These are the activations of a small neural network, seen along a few directions. Each row is one input.
In each table, some parts of the input vary, and every possible input appears once, in random order.
Descriptions start from the smaller parts, as in this example, which fits no table here: one of 2 separate values, together with either a single point or one of 9 places around a ring or (one of 4 places along a line, together with one of 5 places around a ring).
Shared parts are said once, and a part with two or three values counts as separate values.

Other details of the inputs vary at random and push rows far along two fixed directions, the same in every table; ignore that.

Table:
R1: [ 1.22 -4.90 -2.29 -4.04  0.42 -1.94  2.15 -2.61  2.38 -0.43 -3.26 -2.42]
R2: [-4.13  0.18 -5.78 -1.35 -0.46  2.99  3.33  6.29  3.94 -0.03  0.60 -2.85]
R3: [-4.08  1.26 -5.42 -2.08  2.27  2.10  2.68  6.32  3.24 -1.61  0.30 -3.04]
R4: [-0.16 -5.31  0.03 -2.58  1.91 -3.67  1.84  0.19  2.07 -0.94 -3.95 -2.16]
R5: [ 0.25 -6.65 -1.54 -2.21 -0.26 -2.37  2.60  0.24  0.41  2.28 -3.59 -1.06]
R6: [ 1.56  0.69  4.86  2.73 -3.16 -0.81 -1.91 -3.44 -1.22  1.52 -0.25  1.62]
R7: [ 0.57 -5.85 -0.42 -2.12  2.01 -3.47  2.04  0.88  0.96 -0.55 -3.87 -1.67]
R8: [-0.22 -6.45 -1.20 -0.51 -1.53 -0.57  0.40  0.02 -0.18  0.59 -5.90 -1.43]
R9: [-1.37 -0.09  3.59  2.13 -3.76 -2.31 -0.82 -4.88 -2.82 -1.60  1.15  4.96]
R10: [ 2.31  0.55  3.68  2.26  0.02 -1.23 -3.08 -3.08 -3.35  1.42  0.25  2.57]
R11: [-5.50  0.40 -3.98 -1.89  1.14  3.90 -0.51  6.74  3.22 -2.98 -1.01 -2.40]
R12: [ 0.74 -5.04 -1.26 -2.31  2.10 -3.30  2.36  0.13  0.49 -0.09 -4.39 -1.76]
R13: [ 3.28  2.22  3.49 -0.09 -0.31 -2.20  0.18 -5.24  0.22  1.16  1.72  1.52]
R14: [ 2.60  0.22  5.19  0.93  0.86 -3.45 -0.49 -1.68 -1.96  1.54  2.35  2.36]
R15: [-1.24 -5.63 -0.49 -2.01 -1.78 -0.67 -0.05 -1.00  1.79  0.19 -5.99 -1.48]
R16: [ 3.80  0.53  2.96  2.22 -1.76 -0.01 -2.12 -4.37 -3.09  0.38  0.75  1.29]
R17: [ 1.24 -5.18 -2.30 -1.85  2.06 -3.12  2.05 -0.49  0.91  0.22 -4.17 -1.58]
R18: [-4.47 -0.43 -4.68 -0.38  1.38  3.99 -0.06  7.76  1.25 -2.58 -0.91 -2.34]
R19: [ 3.81  0.87  2.79  0.77  0.31 -2.03  0.22 -4.02 -2.51  2.35  2.31  2.07]
R20: [ 0.21 -4.36 -1.59 -3.35  1.82 -3.23  1.60 -1.52  2.87 -0.18 -4.26 -1.63]
R21: [ 1.77  1.91  4.37  1.40 -0.61 -1.40 -3.12 -4.30 -0.63  0.23 -0.35  2.03]
R22: [-5.33  1.21 -4.81 -2.07  1.22  4.07 -0.19  5.97  2.74 -2.52 -1.52 -2.48]
R23: [-1.32  6.79 -0.26  1.42  1.21  2.32  0.34  4.45 -0.79  0.88  6.60  1.48]
R24: [-3.29 -0.84 -7.25 -1.44  0.42  5.71  0.10  5.49 -0.06 -1.27  0.29 -2.54]
R25: [-7.14 -0.59 -7.16 -1.99 -1.05  1.57  4.47  4.98  2.38 -3.19  2.01  0.45]
R26: [ 0.10 -4.99 -2.01 -1.68  0.47 -0.37 -0.05 -2.17  0.17 -1.04 -5.80 -2.32]
R27: [ 2.07  1.58  5.89  0.07  0.23 -3.63 -0.54 -2.90  0.77  0.36  1.76  1.81]
R28: [-2.28  6.46  0.10  2.48  0.32  4.19 -2.26  4.43 -2.14 -0.02  4.79  1.61]
R29: [-0.87 -6.71 -0.05 -1.71  1.50 -1.52 -0.97  1.06 -1.15 -0.67 -5.18 -1.05]
R30: [ 2.23  1.30  4.76  0.62 -2.41 -2.59  0.43 -3.75  0.98  2.41  1.54  1.93]
R31: [ 2.32  1.89  3.85  0.97 -1.21 -0.33 -2.43 -5.26 -1.13  0.26 -0.09  1.65]
R32: [-0.52  7.69 -1.38  1.64  0.10  3.29  0.94  1.98  1.01  0.05  6.50  0.30]
R33: [-1.85  8.14  0.44  0.56  0.59  2.14  0.30  3.23  1.94 -0.31  6.00  0.93]
R34: [ 4.27  0.34  2.61  0.52 -0.48 -1.81  0.08 -4.15 -2.50  2.07  3.06  1.66]
R35: [-0.95 -4.82 -0.45 -1.71  1.11 -1.62 -0.43 -0.59  0.25 -1.38 -6.27 -2.12]
R36: [ 3.26  0.89  3.32  1.20  0.91 -3.10 -0.48 -3.06 -2.01  2.32  2.06  2.45]
R37: [-1.30  6.83 -0.95  3.59 -0.09  4.29 -2.17  3.61 -0.96 -0.49  4.51  1.29]
R38: [ 1.39  0.96  5.99  2.18 -0.51 -1.85 -2.88 -2.59 -1.43 -0.53 -0.03  1.50]
R39: [-2.29  5.37 -0.20  3.22 -2.41  5.05 -1.62  4.35 -1.45  1.57  5.09  1.81]
R40: [ 2.30  1.23  4.70  2.44 -0.33 -1.47 -2.36 -2.66 -3.01  0.32 -0.47  1.90]
R41: [ 2.86  0.53  3.15  1.83 -0.58 -0.15 -2.38 -4.04 -3.86  1.45  0.51  2.20]
R42: [ 2.06  1.62  4.12  2.45 -0.46 -1.50 -2.86 -3.97 -1.48  0.24 -0.33  1.59]
R43: [-1.03  6.83 -1.21  2.45 -1.58  5.38 -1.81  1.83 -0.33 -1.13  5.44  0.01]
R44: [ 0.27 -5.24 -1.94 -2.98 -0.47 -0.06 -0.45 -2.62  1.03 -1.33 -5.07 -2.30]
R45: [-1.85  0.02 -7.62 -1.85  0.93  3.76  3.11  5.31  2.05 -1.15  1.60 -3.16]
R46: [ 1.51 -5.19 -2.55 -2.99  0.57 -2.03  2.41 -2.28  1.53 -0.42 -3.24 -2.85]
R47: [ 0.74 -6.12 -1.55 -1.57 -0.64 -2.44  3.00  0.04  1.17  1.49 -4.09 -1.55]
R48: [ 3.01  1.96  3.76  1.39  0.44 -3.37 -0.26 -3.95 -0.13  1.14  1.48  1.47]
R49: [-0.75  6.81 -1.47  3.16 -0.70  5.37 -1.47  2.65 -1.46 -0.46  4.77  0.91]
R50: [ 0.21  7.14 -1.83  2.10  0.20  3.49  1.13  2.67 -0.11  0.44  6.57  0.79]
Description of these inputs: one of 2 separate values, together with either a single point or (one of 4 places along a line, together with either a single point or one of 5 places along a line).
The inputs of R34 and R24 match in every part but the choice among 2 separate values. If R36 is changed in the same way as R34 into R24, which row does it become?
> R10
The inputs of R27 and R11 match in every part but the choice among 2 separate values. If R20 is changed in the same way as R27 into R11, which row does it become?
> R21
Start at R45 and move only the place on the line of 5, one step at a time. The first step leads to R50. Which rows follow, in order?
> R17, R12, R7
Which other rows does R33 become when the choice among 2 separate values takes its other values? List them by row number.
> R22
Which other rows does R11 become when the place on the line of 4 takes its other values? List them by row number.
> R18, R29, R38
Which other rows does R8 become when the choice among 2 separate values takes its other values? List them by row number.
> R47
Start at R46 and move only the place on the line of 5, one step at a time. The first step leads to R32. Which rows follow, in order?
> R48, R3, R4

Table:
R51: [-2.56 -0.94 -4.79 -0.77  1.54  2.39  1.17  5.27  0.35 -0.58  0.09 -1.65]
R52: [-2.42 -0.06 -5.40 -0.66  0.12  4.49 -0.30  3.28  0.93 -1.34 -1.35 -2.60]
R53: [ 2.49 -4.01 -0.35 -2.40  0.48 -3.05  1.67 -4.28  0.95  0.08 -3.13 -1.26]
R54: [-1.11  3.50 -2.29  1.20 -1.19  4.66 -1.19  1.93 -0.36 -0.43  2.60 -0.16]
R55: [ 1.78 -5.58 -1.17 -1.19 -0.82 -1.76  0.81 -3.59 -1.11  0.46 -3.62 -0.61]
R56: [ 0.69  3.82  5.60  2.86 -1.36 -0.34 -3.60 -2.41 -1.36 -0.29  1.13  2.30]
R57: [-2.39  2.03 -3.07  0.52  1.69  3.85 -1.07  5.25  0.25 -0.96  0.36 -1.68]
R58: [-1.06 -5.50  0.44 -1.65 -0.29 -2.29 -0.22 -1.58 -0.02 -0.91 -5.31 -0.36]
R59: [ 1.08  3.89  5.30  1.58 -0.93 -2.23 -0.73 -2.66  0.36  0.61  3.22  2.71]
R60: [-1.03  1.20 -2.43  0.24  1.19  1.53  1.16  4.16  0.11  0.35  1.76 -0.52]
R61: [ 2.41  2.41  4.40  2.44 -0.09 -0.17 -2.75 -1.69 -2.63  1.01  1.70  1.92]
R62: [ 0.59  2.36  4.50  2.30 -1.68 -1.41 -1.48 -2.36 -1.44  0.23  2.26  2.91]
R63: [-0.83  3.66 -1.20  0.59  0.95  1.80  0.86  3.91  0.42  0.64  3.94 -0.17]
R64: [-1.91  2.20 -3.42 -0.99  1.95  1.88  1.52  5.08  1.92 -0.04  2.40 -1.34]
R65: [ 2.89  1.14  2.16  0.90 -1.49 -1.07  0.41 -3.80 -0.96  1.60  2.06  1.18]
R66: [-1.77  2.24 -4.77 -1.09  0.08  3.09  1.93  3.06  2.24 -0.22  2.57 -1.43]
R67: [-1.75  1.62 -5.06 -0.14 -0.54  3.62  1.83  3.51  0.91 -0.12  2.22 -1.06]
R68: [-0.02 -6.15  0.67 -3.39  1.35 -4.83  1.68 -2.62  2.46 -1.25 -5.90 -1.55]
R69: [ 0.84  1.37  4.36  0.91 -1.06 -2.49 -0.14 -2.40  0.09  0.57  1.33  1.85]
R70: [ 1.70 -4.55 -0.13 -2.77  2.58 -3.83  1.58 -1.34  1.04 -0.01 -3.76 -1.73]
R71: [-0.12 -7.23  0.27 -2.34  0.15 -4.17  1.51 -1.88  0.92 -0.36 -6.13 -0.85]
R72: [-2.30 -3.26 -0.71 -1.30 -0.11  0.16 -0.95  1.06  0.96 -1.59 -4.13 -1.10]
R73: [ 2.32  2.88  4.24  2.65 -0.31 -0.50 -2.05 -1.95 -3.19  1.36  2.75  2.64]
R74: [ 2.50  2.95  2.86  2.49 -2.20  0.67 -1.64 -3.96 -2.85  1.20  2.94  2.55]
Describe the family of inputs behind these rows.
> one of 3 separate values, together with one of 8 places along a line
The inputs of R62 and R58 match in every part but the place on the line of 8. If R51 is changed in the same way as R62 into R58, which row does it become?
> R73
Start at R53 and move only the place on the line of 8, one step at a time. The first step leads to R66. Which rows follow, in order?
> R65, R67, R55, R74, R54, R52
Which other rows does R53 become when the choice among 3 separate values takes its other values? List them by row number.
> R68, R70

Table:
R75: [-4.51  3.59 -4.18 -0.55  0.57  3.25  1.64  6.47  3.60 -1.82  2.41 -1.64]
R76: [-3.92  2.21 -6.39  0.29 -0.83  6.12 -0.05  5.31  0.23 -1.52  2.17 -1.13]
R77: [-0.45 -1.90 -3.80 -2.02  0.35  1.54  0.78  0.45  1.04 -0.39 -1.24 -1.88]
R78: [-4.72  3.53 -3.62 -1.05  0.63  4.04  0.61  6.18  3.39 -1.65  2.11 -1.59]
R79: [ 2.11 -7.04 -0.72 -2.35  1.04 -3.51  1.93 -2.08  0.47  0.79 -5.74 -2.27]
R80: [-1.01 -2.34 -4.24 -1.30 -0.22  2.01  0.33  0.69  0.33 -0.68 -2.78 -1.88]
R81: [ 3.59  0.68  4.68  2.51 -1.12 -1.13 -2.05 -3.60 -2.40  1.65  0.10  1.87]
R82: [ 0.56 -5.75 -0.77 -2.80  1.98 -4.06  2.16 -1.06  0.66 -0.12 -3.85 -0.86]
R83: [-1.96 -1.94 -2.43 -0.82  1.49  0.77 -0.52  2.07  0.45 -1.32 -2.86 -1.54]
R84: [-0.09  9.27  1.14  3.04 -0.71  4.46 -1.60  3.14 -0.50  1.25  8.14  1.52]
R85: [ 4.28  0.55  4.97  1.37 -0.72 -3.69  0.12 -4.36 -1.83  2.83  1.99  2.41]
R86: [ 5.11 -0.52  4.30  1.02 -1.21 -3.56  0.06 -7.29 -1.96  1.48  0.22  1.60]
R87: [ 1.56  0.50  6.52  2.28 -2.14 -2.60 -2.91 -4.31 -2.05  0.32 -0.26  3.10]
R88: [-0.58 -2.08 -1.73 -1.45  1.93 -1.18  1.39  1.13  1.03 -1.06 -1.88 -1.51]
R89: [-1.22 -2.56 -2.18 -2.40  2.10 -0.18  0.38  1.71  1.08 -1.12 -2.54 -1.83]
R90: [ 2.55  3.30  1.94  1.34 -1.25 -0.69  0.81 -3.09 -1.24  1.52  4.58  2.33]
R91: [-2.26 -2.18 -0.78 -0.93 -0.03 -0.01 -0.27  1.07  1.46 -1.15 -3.48 -1.20]
R92: [-0.10 -7.66  0.00 -1.91  0.97 -2.80 -0.52 -1.75 -1.30 -1.09 -6.89 -0.90]
R93: [ 1.10  3.99  5.11  1.68 -1.12 -2.37  0.10 -2.18  0.05  1.03  4.19  3.03]
R94: [-0.02  6.35  2.18  4.06 -1.71  3.58 -2.40  1.50 -2.51  1.04  5.60  2.37]
Describe the family of inputs behind these rows.
> one of 4 places along a line, together with one of 5 places along a line
Start at R85 and move only the place on the line of 5, one step at a time. The first step leads to R79. Which rows follow, in order?
> R84, R81, R94
Start at R86 and move only the place on the line of 4, one step at a time. The first step leads to R79. Which rows follow, in order?
> R88, R75
